A small network was shown many inputs. Here are its activations along a few directions, one row for each input.
In each table, some parts of the input vary, and every possible input appears once, in random order.
A made-up example of a description, with smaller parts first: values(3) and (point or line(9) or (line(6) and ring(8))).
Shared parts are said once, and a part with two or three values counts as separate values.

A family of inputs:
r1: [-38   8 -47  -1  55  -9  -3  13 -23 -33  27 -33]
r2: [ 32  -7  12 -13 -41  19  13 -24  19  25 -26  53]
r3: [ 12  25 -30 -48 -35  18 -27  25   0  29 -15  38]
r4: [ 37 -11  70 -25 -22  21  31 -30 -13  18  12  62]
r5: [-29  -3 -53   6  50 -27 -22  27 -17 -14  -6 -38]
r6: [ -5 -19  -7  37  23 -26  15 -16  -2 -18  -4 -57]
r7: [  3  36 -22 -54 -30  35  -9  11  -7  11  18  40]
r8: [-24  -8 -60  12  48 -32 -28  23 -19  -9 -13 -39]
r9: [ 17  36  12  13 -76  27  -8  -3  30  28  -1   9]
r10: [-13  -1  -9  52  13 -20   0  -6  11 -12   2 -69]
r11: [ 28   6  23 -11 -49  28   5 -22  12  19 -18  40]
r12: [-35   4 -45  -1  53 -13  -9  23 -18 -33  18 -33]
r13: [ 24  24  14   1 -70  30  -5  -9  26  33  -6   7]
r14: [ 19  21  31 -11 -65  27   7 -18  15  30  -6  14]
r15: [-10 -39  21  34  50 -29  36 -26 -19 -26   8 -23]
r16: [ 33   6  17 -15 -61  25  10 -18  12  27 -12  21]
r17: [ -6 -32 -13  39  43 -32  18 -23   5 -21 -16 -26]
r18: [  5  32 -21 -53 -32  32 -14  20  -2  11  10  41]
r19: [  9  29 -21 -50 -29  28 -19  34   2  20  -4  41]
r20: [-30 -46  49  13  77 -33 -11  27   3 -37  19  -2]
r21: [ 16  20 -37 -42 -36  12 -34  21  -1  34 -21  37]
r22: [-11 -20  -2  42  35 -24  10 -20  -2 -28  -9 -39]
r23: [-32   0 -45   3  55 -17 -13  36 -15 -24   5 -33]
r24: [ 29 -12  46 -18 -36  23  30 -28  -6  22  -1  57]
r25: [-21  10 -11  64   6 -24  -4   0  15 -16   7 -67]
r26: [ -3 -38  46  27  64 -31  38 -28 -25 -30  21 -17]
r27: [ 11 -18  73 -41  -7  16 -18  25  17  10   8  78]
r28: [-18  -5   7  41  19 -25  12 -16   2 -16   2 -64]
Question: What is each input in this table made of?
Answer: values(2) and (point or line(5) or line(8))
Question: The inputs of r18 and r12 match in every part but the values(2) part. If r14 is changed in the same way as r18 into r12, which row does it become?
Answer: r28
Question: Which other rows does r15 become when the line(8) part takes its other values? List them by row number.
Answer: r6, r10, r17, r22, r25, r26, r28

A family of inputs:
r29: [ 22   2  19 -16 -27  19  27 -21  -7  15   5  31]
r30: [  0  23 -12 -43 -23  27 -16  23   5  11   3  24]
r31: [ 24   2  27 -13 -30  14  20 -21  -8  12   4  27]
r32: [ -1 -16  13  21  29 -18  24 -18 -18 -19  10 -24]
r33: [-23  -2 -44 -10  39 -13 -15  20 -13 -20   2 -23]
r34: [ -2  21  16 -23 -19  20 -30  34  11  12  14  34]
r35: [-31   2 -13   3  36 -17 -18  31  -1 -21  17 -22]
r36: [ 20  -1  31  -2 -30  13  15 -26  16   6  -6  34]
r37: [-19  39 -82  44 -23 -10 -19   4  10   3 -14 -86]
r38: [ 18  -5  47   1 -38   9   8 -15   8  20 -11  20]
r39: [ 23  -8  46   4 -37   7  12 -12  21  23 -10  22]
r40: [ 16   0  23  -8 -27  22  21 -26   0  11  -2  37]
r41: [  0 -28  33  41  24 -23  14  -9  12  -9  -5 -31]
r42: [ -5 -20  17  34  31 -19  19 -23   6 -25  -1 -18]
r43: [ 10  16 -33 -46 -13  19 -17  22  -8  15 -11  37]
r44: [-20  -8 -55  -9  48 -24 -15  20 -23 -10  -6  -5]
r45: [ 22 -12  38   5 -37  13  11 -19  21  11  -4  29]
r46: [ -2 -31  25  42  24 -19  14 -16  12 -20   0 -23]
r47: [ 23  -2  38 -10 -32  10   8 -25   4  20   1  22]
r48: [ -1  22   4 -32 -21  20 -24  31  10  11   9  31]
r49: [-30   3 -30  -8  34  -9 -11  23  -6 -20  10 -28]
r50: [  9  11 -36 -45  -8  12 -21  22 -13  21 -13  47]
r51: [ -2 -21  25  25  28 -21  11 -22  -7 -11   6 -30]
r52: [  7  17 -26 -46 -18  23 -21  21  -2  11  -5  30]
r53: [ -6 -25  34  37  23 -22  10 -13  -1 -12  -6 -31]
r54: [-31   2  -1  13  39 -16 -24  34   0 -20  21 -19]
r55: [-20  -3 -52 -10  44 -17 -12  20 -19 -16  -4 -16]
r56: [-10 -19   9  27  33 -10  25 -23 -10 -20   4 -15]
r57: [  9  58 -64   8 -79  25 -24   3  22  33 -20 -33]
r58: [ -3 -16   3  19  32 -14  30 -18 -18 -15  12 -21]
Question: What is each input in this table made of?
Answer: values(2) and (point or line(6) or ring(8))
Question: The inputs of r49 and r30 match in every part but the values(2) part. If r46 is changed in the same way as r49 into r30, which row does it become?
Answer: r45

A family of inputs:
r59: [  3 -33  45  41  12 -33   2 -14   9   7 -13  14]
r60: [-24  21 -53 -15   7  -5  -4 -14 -22  -2   0 -25]
r61: [-19 -12  -2 -19  47   9  -6  26  -3 -32   0  34]
r62: [-15   1 -55 -10  27   7  34 -15 -22 -21  -6  15]
r63: [-12   7 -21 -17  40   8  19  11 -17 -34  38  26]
r64: [-21  25 -20 -22  19  -5 -18  11 -18 -16  44 -14]
r65: [  6  16 -40  35 -12 -11 -21  17   3   7 -20 -50]
r66: [  0 -27  38 -30  34 -10   3  16 -19  -5  -3   1]
r67: [  2  -1  46  25  17  -3  27 -29 -19 -13  42  -1]
r68: [ 12 -13 -11  39 -11  -9   5 -24  33 -16 -18 -40]
r69: [-17  40  -6  15   1   4  -6  32  -7  -5  43 -43]
r70: [-28   6  -1 -25  26  -3 -44  27  -4 -14   6  -6]
r71: [-11 -23  21  37  -4 -22  -8   5  51  -8  -8 -18]
r72: [-15   3 -11  29 -11   9  31 -35  18 -14   3 -45]
r73: [ 24  20  50 -54 -71  57 -21  14  19  33  -4  74]
r74: [ 26 -25  12  44   3 -19  14 -43 -10  -1 -23  -9]
r75: [-26  21  13  14   5   3 -31  48   6  -6   5 -35]
r76: [ -5 -15  66  22  21  -9   5 -13  -5 -16   2   7]
r77: [ 59  27  -3 -35 -83  36  -4 -17  18  47 -35  58]
r78: [-11 -29 -24   0  40 -13 -10  24  10  -8 -16  41]
r79: [-20 -11 -23  -6  18 -26 -48  25  10   9 -10   2]
r80: [  8 -44  16 -11  26 -33   0  15  -6  18 -19   8]
r81: [-11  10  23  20   3   8  18 -10  24 -27  46 -32]
r82: [  4 -17 -15 -19  16  -7  39 -25 -39   9  -8 -19]
r83: [-19  -5  43  18   7   3  -5   7  37 -30   7 -24]
r84: [ -2  -9  13  34   3  -2  39 -54 -25   0  -1 -14]
r85: [ 32 -33 -16  -9  19 -21  13 -15 -23  11 -29 -14]
r86: [-21  34 -39  24 -13   4   7   7 -12   7   0 -55]
r87: [ 30  38  -2 -46 -93  47  22 -26  -1  39 -13  53]
r88: [  4   2 -56  -4  11 -17 -33  -4  -7   1 -21 -20]
r89: [ 35  13  29 -36 -72  32 -21  11  37  60 -22  81]
r90: [ 12 -16 -56   2  32  -4   5  -6  -7 -17 -27  19]
r91: [ 32  36  30 -51 -83  55   4  -1   3  28  34  65]
r92: [  8 -10  19 -26  28  -8  26   0 -34  -5  36  -7]
r93: [-18   3  -8  33  -6 -21 -35  47  20  16 -10 -28]
Question: What is each input in this table made of?
Answer: ring(5) and (point or ring(6))
Question: The inputs of r88 and r79 match in every part but the ring(5) part. If r74 is changed in the same way as r88 into r79, which row does it become?
Answer: r59

A family of inputs:
r94: [ 14  20  27  12 -63  26   1 -18  30  23  -6  20]
r95: [ 24   3  21 -32 -20  18   4  -2 -10  17  10  65]
r96: [-13 -23 -24  11  48 -20  37 -26 -21 -28   1 -26]
r97: [  2  49 -63 -50 -45  35 -33  46   2  28 -10  27]
r98: [-38  23 -88  -6  36 -19 -43  36 -11 -16   3 -48]
r99: [-22 -20  -2  17  62 -26  10   2 -28 -23  14  -8]
r100: [  1 -25 -15  42  26 -32  18 -19 -10  -4 -13 -52]
r101: [ 17  -8  39 -32 -24  14 -15  18  26  19  -7  55]
r102: [ 35   6  14  -8 -54  12   7 -28   0  35 -26  21]
r103: [-12  -7   0  61  17 -21   6  -9  18 -25   5 -52]
r104: [ 31   1   3 -37 -30  32  24 -33  -9  10  -9  45]
r105: [  9  15  46 -23 -48  27  -2   5  12  19  19  23]
r106: [-25 -33  16  19  56 -28 -16  20   4 -29  -4 -18]
r107: [-23  -3  24  25  38 -18   2   9  -3 -27  24 -50]
Question: What is each input in this table made of?
Answer: values(2) and (point or ring(6))
Question: The inputs of r95 and r99 match in every part but the values(2) part. If r104 is changed in the same way as r95 into r99, which row does it become?
Answer: r96
Question: Which other rows does r100 become when the values(2) part takes its other values? List them by row number.
Answer: r102

A family of inputs:
r108: [ 14  -5  17  23 -19   0  20 -27   7   6  -6 -10]
r109: [ 19 -15  41 -14 -10   8  14 -15  -1   8  -1  36]
r110: [ 15 -11  39  -6 -12  10  15 -16   6   3   2  31]
r111: [-26 -37  11  55  75 -45  18 -13 -12 -40  11 -55]
r112: [ -1  21 -22 -23 -15  13 -16  18  -2  10   2  10]
r113: [ -3  23 -42  -3 -19   7 -13   6   1   9  -9 -16]
r114: [-42 -13 -49  25  78 -38 -10  22 -17 -39   8 -65]
r115: [ -1  16 -21 -30 -11  15 -16  20   0   7   1  27]
r116: [ -3  21 -27  -8 -20   8 -22  17   8  10  -5  -5]
r117: [ 14  -7  38   1 -16   7  16 -17   4   6   3  15]
r118: [  3  13 -19 -37  -9  13 -17  22  -6  13  -2  32]
r119: [ 12  -6  33  18 -20   2  11 -17  13   7  -4   0]
Question: What is each input in this table made of?
Answer: values(2) and (point or line(5))
Question: The inputs of r108 and r113 match in every part but the values(2) part. If r119 is changed in the same way as r108 into r113, which row does it become?
Answer: r116
Question: Which other rows does r112 become when the values(2) part takes its other values? List them by row number.
Answer: r117
Question: Which other rows does r111 become when the values(2) part takes its other values? List them by row number.
Answer: r114

A family of inputs:
r120: [ 23   1  56 -16 -61  18  -5  -7  39  29 -21  18]
r121: [-26 -31   1  17  79 -38  23 -23 -50 -31  13 -62]
r122: [ 27  22  25   0 -62  40  31 -42  24   7  -3  38]
r123: [ 32  23 -25 -25 -57  17 -22  19  -5  53 -29  21]
r124: [-27 -27 -38   6  79 -35  -8  14  -4 -46   2 -41]
r125: [ 32 -11 -10 -46 -23  16 -16  18   3  30 -38  63]
r126: [-20 -30  -9  40  44 -28  26 -41  -8 -33 -14 -83]
r127: [  5  12  17 -57 -31  44 -18  20  22   0  11  55]
r128: [ 13  59 -26 -25 -61  46   0  -4   0  22  11  31]
r129: [  6  46   3 -36 -66  46 -24  21  13  23  20  13]
r130: [ 21  21  36 -22 -27  29  27 -23 -18   8  24  60]
r131: [-32  12 -45  33  34 -20   4  38  -6 -18  17 -60]
r132: [-15 -30   9  29  78 -45  14  -6 -30 -31  24 -54]
r133: [ 13   8  64 -33 -32  29   3   2  -5  10  33  42]
r134: [-23   8 -52  25  42 -36 -13  17 -15 -22  11 -81]
r135: [-38 -28 -46  -7  80 -28   2  -3 -25 -46 -10 -48]
r136: [-36 -23 -32  15  71 -20   9  36   3 -41   8 -19]
r137: [  9  37   6 -41 -60  23 -36  30  15  44  -6  11]
r138: [-34   7 -59  12  42 -27  -3  -1 -35 -22   0 -89]
r139: [ 19  10  53 -11 -66  40   7 -16  37   8   6  22]
r140: [-41 -18 -28  38  68 -35 -35  21   9 -39  -4  -9]
r141: [-23 -21   8  83  33 -35 -11 -16  24 -27  -8 -43]
r142: [ 12  24 -11 -46 -26  44   6  -5   8  -2   2  73]
r143: [ -9 -30  -2  52  44 -36  17 -24  12 -33  -3 -75]
r144: [-25 -26  15  38  70 -30  31  16 -21 -27  31 -33]
r145: [ 47 -13  26   1 -58  12   8 -19  18  39 -43  29]
r146: [ 37   1   8   3 -65  21  25 -45  20  29 -20  38]
r147: [-30 -22  19  61  67 -44 -14   1 -16 -24  18 -22]
r148: [ 22  38 -43 -22 -64  27  -6  -7  -4  44  -7  31]
r149: [  8   2  21 -61 -25  22 -30  29  24  21 -15  52]
r150: [ 30   0  19 -19 -31  10  21 -26 -22  31   7  60]
r151: [ 17  -1  68 -37 -27   7  -9  11  -2  31   6  39]
r152: [-37  16 -41  56  31 -35 -41  24  -1 -16   6 -49]
r153: [ 21   3 -28 -43 -30  25   0  -8   4  20 -15  73]
r154: [ 41 -15  37 -22 -24   1   4   0 -23  41 -17  50]
r155: [-18 -25   5  60  35 -21  34  -2  19 -30   3 -52]
Question: The inputs of r148 and r153 match in every part but one. If r152 is changed in the same way as r148 into r153, which row does it become?
Answer: r140
Question: What is each input in this table made of?
Answer: values(4) and (line(4) or ring(5))

A family of inputs:
r156: [ 12  -2  29 -23 -30  19   4 -27   8  11   5  47]
r157: [-19 -17 -18  67  47 -38  12 -10  -3 -20   2 -38]
r158: [-30 -18   5  37  47 -25  21   4  14 -34  15 -64]
r159: [ 31 -24  34   6  24  10  38 -31 -10 -30  -5  11]
r160: [ -9 -18 -19  39  38 -35   8 -15 -30 -15  17 -70]
r161: [  7  27 -25 -22 -27  26  -8 -10  10   4  11  21]
r162: [ 20  -6  34  -7 -19  -1 -19   8  17  18  -3  21]
r163: [ 13  13  -1 -27 -45  25   8 -26  11   9  -2  39]
r164: [ 22  -8  20 -32 -28  15  15  -4  -4  33 -12  47]
r165: [  8   7  43  -9 -43  27   5 -12   1  24  -8  32]
r166: [ 15  -4  19 -28  -5   4   5  16  -8  24   6  41]
r167: [ 19  11   4  -8 -27   4 -24  21  18   9  -2   9]
r168: [-28 -15 -33  33  57 -28 -14   8 -10 -23 -12 -13]
r169: [ 17  21 -33 -32 -26  22   3  13  -2  26  -6  22]
r170: [-40 -16 -11   2  58 -15  -5  23   7 -38   0 -41]
r171: [ 21  20 -17 -10 -41  17 -22   4  24  21 -15   3]
r172: [-19 -16 -34   5  49 -25 -19   3 -36 -19   2 -46]
r173: [-18  -5  -9  49  46 -44  13 -18 -15 -19   3 -54]
r174: [ 10  23  14 -12 -59  33   9 -11   4  22 -15  25]
r175: [  4  18  -3 -20 -13  12 -11   7   4  -6  24  28]
r176: [ 27   6   7 -15 -59  17  -6 -12  24  25 -28  20]
r177: [-22 -27 -15  58  42 -28  18   3   7 -29  10 -46]
r178: [  5   1  28 -18  -6   7  -6  -6   4   3  24  40]
r179: [ 27  -9  36 -12 -43  11 -10 -13  21  27 -21  28]
r180: [-33 -12 -18  -5  53 -23  -9  11 -14 -28   2 -49]
r181: [-32 -25 -30  23  52 -18  -8  21   1 -32  -4 -22]
r182: [-23 -14  -2  30  43 -33  17  -7  -8 -24  17 -73]
r183: [  3  37 -10  -7 -40  33  -8   5   3  18  -3   7]
r184: [  1  28  11  -6 -26  20 -10  22  -3   6  10  13]
r185: [-28  -3 -24  15  56 -35 -14   0 -21 -23 -12 -29]
r186: [  2  11  41  -5 -19  16  -5   8  -3  16  10  26]
r187: [ 14  12 -12 -29 -12   9   1  29  -8  14   7  28]
r188: [ 23   7  -9 -36 -44  21  19  -3  -2  30 -19  40]
Question: What is each input in this table made of?
Answer: point or (values(2) and ring(6)) or (values(4) and ring(5))
Question: Which other rows does r182 become when the ring(6) part takes its other values? List them by row number.
Answer: r157, r158, r160, r173, r177
Question: Which other rows does r186 become when the ring(5) part takes its other values? List them by row number.
Answer: r165, r174, r183, r184
